Each row has a name. After each piece below comes the name of the row it's from, unless a question asks for something else. Each question is about the rows just above it. Places in a row count from 1.

rer: [141 102 143 117 132 126 160 100 198 122 104 220 157 150 189 134 131  87
 106 127  86 116 123 122  90 101 135 127 156]
mosa: [139 100 142 118 134 129 162  99 194 120 106 226 161 148 183 127 128  89
 109 126  79 107 118 123  99 110 142 129 155]
vuno: [145 114 159 127 130 114 145  87 188 110  83 187 116 112 167 131 142 102
 115 130  89 129 150 158 127 126 144 125 152]
Does one of the named rows hold [123 122  90 101 135] side by side, in this order?	yes
Table of tags by key:
[90] -> q_126
[135] -> q_76
[91] -> q_334
[99] -> q_318
[100] -> q_412
[89] -> q_666
Join rer by its entry at place 25:	q_126
Which row holds these entries in another order? [ 79  89  99  99 100 106 107 109 110 118 118 120 123 126 127 128 129 129
 134 139 142 142 148 155 161 162 183 194 226]	mosa

vop: [171 148  87  85 170 145 108 171  86  96 148 108]
Kef: [125 149 133 132 128 149 107 126 127 134 149 107]
gunim: [130  55 117 123 127  59 201 130 130 107  55 200]
tam: [194 119  59  60 190 116 137 193  67  68 119 137]
lol: [ 97  93 154 158  96  96 163  97 160 144  93 163]
radeb: [ 88 164 175 171  92 166  92  88 164 177 164  92]
geb: [ 97  93 154 158  96  96 163  97 160 144  93  56]
vozi: [132  57 115 120 129  60 199 132 128 105  57 199]
tags:
[56] -> q_692
[108] -> q_34
[160] -> q_483
[107] -> q_402
[93] -> q_931
Look up the entry of geb at place 12 in the table:	q_692
Which row holds [194 119  59  60 190 116 137 193  67  68 119 137]?	tam
Among the named rows, does one hold [119  59] next to each other, in this order?	yes

zeza: [102 161 105 172 124]
Linu: [ 85  46 121 128 132]
kofeb: [150 111 180 107 136]
totud: [ 69 103 134 150 111]
zimok: [128 143 196 122  92]
voso: [129 198 111 168 134]
puvon: [129 168 198 112 134]
lop: [198 134 111 129 168]
rala: [ 99  88 121 150 161]
rupa: [ 69 134 111 150 104]
vedo: [171 146 101 109 143]
tags:
[110] -> q_908
[197] -> q_419
[101] -> q_317
[111] -> q_361
[198] -> q_719
[134] -> q_919
Look up the entry of lop at place 3 in the table:	q_361
Which row holds these entries in another order? [132 128 121  46  85]	Linu
[134 168 198 129 112] is which row reordered?	puvon
Which row holds these entries in another order? [150  69 134 103 111]	totud
Does one of the named rows hold [111 150 134 103] side by side, in this order?	no
The row with [171 146 101 109 143] is	vedo
[111 150 104  69 134] is which row reordered?	rupa

sapo: [108 120 126 120  94 117 153 120 126 137 128 131 150 125 121 126 123 128
 123 135 117]
Fenuv: [106 132  92 139 165 134 119 126 110 143 124 134 131 114 122 147 127 132
 132 135 132]
lufet: [118 119 139 139 123 144 123 125 134 119 124 129 122 133 135 153 126 129
 113 143 124]
Ziv: [119 150  98 124 128 140 101 121 135 128 134 121 159  93  96 131 140 121
 120 135 116]
Muza: [117 110 139 131 140 124 143 128 140 141 139 125  99 127 107 110 122 126
 132 139 124]
nedot: [106 132  88 139 165 134 119 126 110 143 124 134 131 114 122 147 127 132
 132 135 132]
Nizez: [137 121 123 120 150 117 128 119 123 126 117  94 153 120 108 128 125 131
 126 135 126]
Dazu: [109 142  91 131 152 130 135 128 124 115 122 134 104 112 120  88 145 135
 121 106 131]
lidab: [144 131  53 134 101 127 119 128 123 148 133 134 172 152 138 138 106 120
 142 133 131]
risef: [129 108 152 128 121 140 139 132 120 162 127 130 101 131 157 113 146 130
 135 121 126]
zizub: [137 130 136 125  83 128 123 133 123 120 128 119 139 116 132 143 115 134
 134 140 137]
Which row holds these entries in another order? [134 131 110 126 132 134 127 119 124 106  92 132 114 135 147 122 165 143
 139 132 132]	Fenuv
[117 135 123 128 123 126 121 125 150 131 128 137 126 120 153 117  94 120
 126 120 108] is which row reordered?	sapo
Table of tags by key:
[134] -> q_997
[130] -> q_60
[131] -> q_965
[128] -> q_929
[129] -> q_497
[135] -> q_341
[126] -> q_567
Join risef by its entry at place 18:	q_60
Which row holds [117 110 139 131 140 124 143 128 140 141 139 125  99 127 107 110 122 126
 132 139 124]?	Muza

tusot: [ 97 117  51  52]
sutu: [ 50  97  52 117]
Defol: [ 83 198 222  95]
kado: [124 170 225 116]
sader: [124 170 225 110]
Is [110 225 170 124] printed in one of the named rows, side by side and in this order?	no
Is [52 97 50] printed in one of the named rows, side by side and in this order?	no
[ 52 117  97  50] is which row reordered?	sutu
Put [225 170 116 124] back in order: which row is it?	kado

